A small network was shown many inputs. Here are its activations along a few directions, one row for each input.
Each table varies a few parts of the input and shows all the possible inputs, shuffled.
Descriptions start from the smaller parts, as in this example, which fits no table here: one of 6 places along a line, together with either a single point or one of 11 places around a ring or (one of 3 separate values, together with one of 8 places around a ring).
Shared parts are said once, and a part with two or three values counts as separate values.

Other details of the inputs shift rows strongly along two fixed directions, in all tables alike. That doesn't count.

Rows:
r1: [  5  -3  11  -4  17   6   7  18 -14   1  10  -5   4  -8   5  -9]
r2: [ 3  0 23 -5 28  2 -5 26 -4 -4 25 -6  6  2 13 -7]
r3: [ -2   9  -2 -11   3   5   7   4  10 -15 -13   2 -21   3   6  -3]
r4: [18 -4 10 -4 19 -1  3 15 -3  2  9 -2 -5  1 10 -8]
r5: [  2  -7  11  -4  14   5  12  16 -15   3  11  -4  -1  -3   3  -1]
r6: [-28  10   2  23 -12 -30 -66 -27  15   0  31  -1  55  38  36  36]
r7: [ -8 -13   9  -6  16   1   7  18 -11   8   7  -2  -3  -2  -2  -7]
r8: [ -9   9   7  29   6 -37 -71 -18   3  21  48  -4  75  38  28  27]
r9: [  9   1  12 -10  21  -7   2  18   0   2  19  -3  -8   8  16  -8]
r10: [15 -1 11  0 19 -2  7 15 -8  1 13 -8 -2 -1 17 -7]
r11: [ -8  -3 -30  -3 -27  14  17 -21 -14   2 -45   6 -15 -14 -35   2]
r12: [  8 -12 -15  11 -36  18  26 -17  19  25 -13   6 -18 -27 -49 -20]
r13: [ -4   6   4  -1   1   6  13   5   0 -22  -7  -1 -16   2  11   5]
r14: [  5   4  24  16   0   5   8  12  35   9  33 -11 -13  -2  11 -18]
r15: [-23   4  11  -7   7   7  -2  12   3 -14  -4  -7  -8   4  10  -1]
r16: [-5 -3 11 -9 21  3  2 19 -8  8 10  1 -1 -1 -5 -7]
r17: [ -5 -14  16  -7  19   1   3  21  -6   2  18  -3  -2   2  14  -6]
r18: [  0  -6  10 -10  16   4   5  16  -7   4  10   5  -4   0  -4  -7]
r19: [ 21 -15 -24  -6 -16   0  25 -13 -19  19 -25   5 -13 -13 -20  -4]
r20: [  0  -9  -1   0   0   1   4  -2 -18  16  -3  -1   6  -2 -12   3]
r21: [-18  12 -17  18 -22 -26 -58 -40  13   8  11  10  49  29   9  30]
r22: [-12   9   5  -1   5  13   1   4  -5 -15 -12  -5  -7  -6   0  -3]
r23: [ 15 -20 -24  -8 -14  -7  17 -11 -12  20 -20   7 -16 -11 -22  -3]
r24: [  7   5  34   2  31  -7  -6  26  -2  -9  35 -10  14   6  37   0]
r25: [ 18 -13 -28 -12 -17  -4  21 -13 -12  17 -24  16 -10 -16 -33  -8]
r26: [ -4  -7 -66  25 -65 -41 -43 -84   3  26 -28  22  46  12 -25  39]
r27: [ -7   7  -3  -5  -2  16  10   1  -4 -15 -20  -4  -9 -11  -8  -2]
r28: [  5  10  16 -17  21  25  35  29   3 -33 -15 -12 -43 -15  11 -17]
r29: [  2  10   4  -7   6   6   4   9   9 -22  -7  -2 -10  -2   8  -3]
r30: [ -7   8  15 -17  17  30  21  29   0 -25 -21  -5 -33 -14 -10 -18]
r31: [  6   1  24  15  -6   8  13  10  31   6  27  -3 -13  -8   0 -15]
r32: [ -9   3  21  15  -1  14   9  13  27  14  25  -9  -7  -9 -11 -21]
r33: [-13   7   9  -3   4  12   5   8  -2 -20  -4  -6  -8   4  11   2]
r34: [  3  12   3  -7   5   6  -1   8  10 -18  -9  -6 -14   1  11  -4]
r35: [ -7   2  10  -6   7   1   1   9   9 -17  -2  -5 -19   8  24   1]
r36: [  6  -6   2  -3   9   6  11   5 -17   7  -3  -2   2 -14 -13  -5]
r37: [ 11  -6   9  -5  11   0  17  13 -10   0  10  -3  -1  -3   9   1]
r38: [ 14  -7 -49 -10 -42  10  34 -35 -11   6 -63  11 -30 -23 -43   3]
r39: [-14   6  -4 -11  -2  11   4   1   1 -10 -20   4 -15  -5 -14  -4]
r40: [ 12  -1 -18  23 -15 -39 -47 -34   1  24  22   9  59  22   6  26]
r41: [ -2  -7  -7  24  -7 -45 -49 -29   4  23  38   6  55  31  24  32]
r42: [ 19 -11 -75   4 -70  -2  16 -68 -16  15 -79  24  -3 -28 -68   8]
r43: [-10  13  12  -2  11  12  -6  14   5 -23   1  -3  -5   6  10  -4]
r44: [-13  17  28  -2  22  -4 -15  19  17 -26  22  -2   0  21  38   3]
Each input here is: one of 4 places along a line, together with either a single point or (one of 2 separate values, together with one of 5 places around a ring).
Changing only the place on the line of 4 turns r26 into r35. The same change can be made to r37. Which row results? -> r19
Change only the choice among 2 separate values in r5. List by row number the other rows that result. -> r33
Change only the place on the ring of 5 in r42. List by row number the other rows that result. -> r13, r26, r29, r44

Rows:
r45: [-11   0  11 -33  18  38  48  39  -5 -39 -40  -6 -72  -3  12 -21]
r46: [-20   6  28   8  31 -36 -63   1  -2 -11  49   2  50  36  50  39]
r47: [ 28  -5   6 -27  34  23  59  48 -28 -24 -21  -7 -57 -18  11 -22]
r48: [ 49 -31   1 -17  10  20  66  21  -9  16 -10  -3 -59 -40 -32 -47]
r49: [ 27  -7 -61   0 -34 -37 -30 -59 -32  33 -28  18  50  -5 -35  21]
r50: [-29  21  44  -7  48  -3 -40  44  20 -39  34 -13  10  35  60   9]
r51: [  5   7  26  -8  35   2  12  30 -16   4  19 -14  13  -3   1  -7]
r52: [-13  -1  73 -17  69  30  29  86   6 -27  59 -12 -25   4  43 -24]
r53: [-11  23  -8  38 -27 -11 -55 -34  33  10  30   1  58  19   6  28]
r54: [  1  13  41  28  32 -33 -49  11   8  17  83  -3  61  35  45   7]
r55: [-10   9  11  14  -3 -23 -28  -8  41  15  35  -2  13  25  25   2]
r56: [-21  -1 -35  -2 -28   1 -16 -40  -3  21 -34  11   8  -6 -39   5]
r57: [  9 -18 -16 -38   2  21  67  21 -26 -20 -43  10 -65 -26 -17 -11]
r58: [ -3  -8  -9  -9 -17  20  16  -3   8  10 -22  14 -24 -11 -43 -14]
r59: [  6   7  -8  38 -33 -14 -16 -32  32  14   8  -3  13   1   1   4]
r60: [ 19 -37 -26  -8 -25   5  52  -5  -2  30 -29   7 -40 -35 -44 -21]
r61: [  2  16 -34   5 -39  -2   3 -41  -2 -13 -43   6 -10  -6  -6  14]
r62: [ -4   4 -45  28 -54  -2 -28 -63  -4  18 -35   1  39  -9 -39  21]
r63: [ -9 -20 -32   6 -40  -8  -9 -43 -27  38 -24   5  35  -7 -39  18]
r64: [-15  23  33   0  22   9 -19  26   9 -52  14 -13   3  11  40  -1]
Changing only one part turns r50 into r46. The same change can be made to r58. Which row results? -> r52
Describe the family of inputs behind these rows. -> one of 4 places along a line, together with one of 5 places along a line
Change only the place on the line of 5 in r54. List by row number the other rows that result. -> r47, r48, r49, r51
Change only the place on the line of 4 in r60. List by row number the other rows that result. -> r48, r55, r59
